These are the activations of a small neural network, seen along a few directions. Each row is one input.
Each table varies a few parts of the input and shows all the possible inputs, shuffled.
Descriptions start from the smaller parts, as in this example, which fits no table here: one of 3 separate values, together with either a single point or one of 11 places around a ring or (one of 5 places around a ring, together with one of 6 places along a line).
Shared parts are said once, and a part with two or three values counts as separate values.
(in the rows, 128 means zero)

Other details of the inputs vary at random and push rows far along three fixed directions, the same in every table; ignore that.

A family of inputs:
row 1: [122 110 191 125 118 117 161  34 104 134 182]
row 2: [116 143 126 138 141 128 107 118 100 129  97]
row 3: [146 137 118 125 135 119  89 164 111 145 110]
row 4: [130 130 122 138 135 118 126 146 137 130  94]
row 5: [121 122 124 138 145 131 153 126 145 115 126]
row 6: [122 122 127 117 161 153 142 121 147 117 181]
row 7: [115 151 128 153 121 120 118 127  99 126 102]
row 8: [137 131 125 119 112 113 116 169 130 147 102]
row 9: [141 131 116 158 123 132 103 134 120 136  97]
row 10: [145 119 189  77  84 102  93 113  95 187 146]
row 11: [109 134 107 148 147 143 183 101 138  86 145]
row 12: [135 139 114 140 121 113 133 127 106 122  93]
row 13: [137 134 116 106 127 130 123 149 126 131 108]
row 14: [129 142 111 168 136 107 122 115  96 123 115]
row 15: [125 130 109 101 149 163 145 173 166 111 141]
row 16: [120 125 108 140 151 166 128 124 152 119 139]
row 17: [128 124 128 129 137 133 162 102 129 107 135]
row 18: [134 124 181 115  91 101 120  90  92 160 145]
row 19: [118 125 119 101 149 159 140 178 184 120 143]
row 20: [133 141 123 156 128 110 114 105 109 104 100]
row 21: [134 127 121 104 128 127 113 171 142 146 109]
row 22: [115 118 118 146 134 130 109 125 114 120 109]
row 23: [104 117 123 163 134 138 142 109 127 100 137]
row 24: [119 125 116 114 151 142 133 148 159 127 122]
row 25: [143 144 122  96 115 126  76 173 132 137 106]
row 26: [139 139 115 115 106 115 120 166 120 145 105]
row 27: [113 122 133 128 132 132 166 118 158 121 157]
row 28: [130 102 171 119 114 104 168  65 133 144 170]
row 29: [123 127 116 134 148 143 163 123 141 102 133]
row 30: [121 120 123 157 125 121 107 126 106 121 100]
row 31: [114 118 115 154 138 120 106 102 100 123  98]
row 32: [142 133 112 101 126 124 107 162 121 147  96]
row 33: [142 141 126 109 115 122  88 158 128 129 111]
row 34: [125 135 108 161 138 116 155 102 108 108 101]
row 35: [109 124 115 166 121 117 120 113 103 118 110]
row 36: [118 145 120 133 126 139 137 135 149  96 150]
row 37: [106 127 114 160 149 126 175  96 139 101 136]
row 38: [155 123 175  85  72  97 101 121 118 160 158]
row 39: [153 102 167 113  97 111 114  68 108 176 155]
row 40: [138 134 115 158 117 130 108 136 121 137 105]
row 41: [140 138 121 157 133 108 112 131 100 131 113]
row 42: [125 128 124 157 161 137 148 109 128 102 152]
row 43: [126 114 134  76 137 154 140 162 175 139 165]
row 44: [131 119 141 105 107 161 135 151 170 144 189]
row 45: [133 122 133  57 128 164 138 173 171 135 171]
Description of these inputs: one of 5 places along a line, together with either one of 4 places along a line or one of 5 separate values.
The inputs of row 9 and row 16 match in every part but the place on the line of 5. If row 20 is changed in the same way as row 9 into row 16, which row does it become?
> row 25
Which other rows does row 21 become when the place on the line of 4 takes its other values? List them by row number.
> row 13, row 15, row 19
Start at row 37 and move only the place on the line of 5, one step at a time. The first step leads to row 8. Which rows follow, in order?
> row 5, row 21, row 43
Which other rows does row 5 become when the place on the line of 4 takes its other values? List them by row number.
> row 4, row 17, row 29
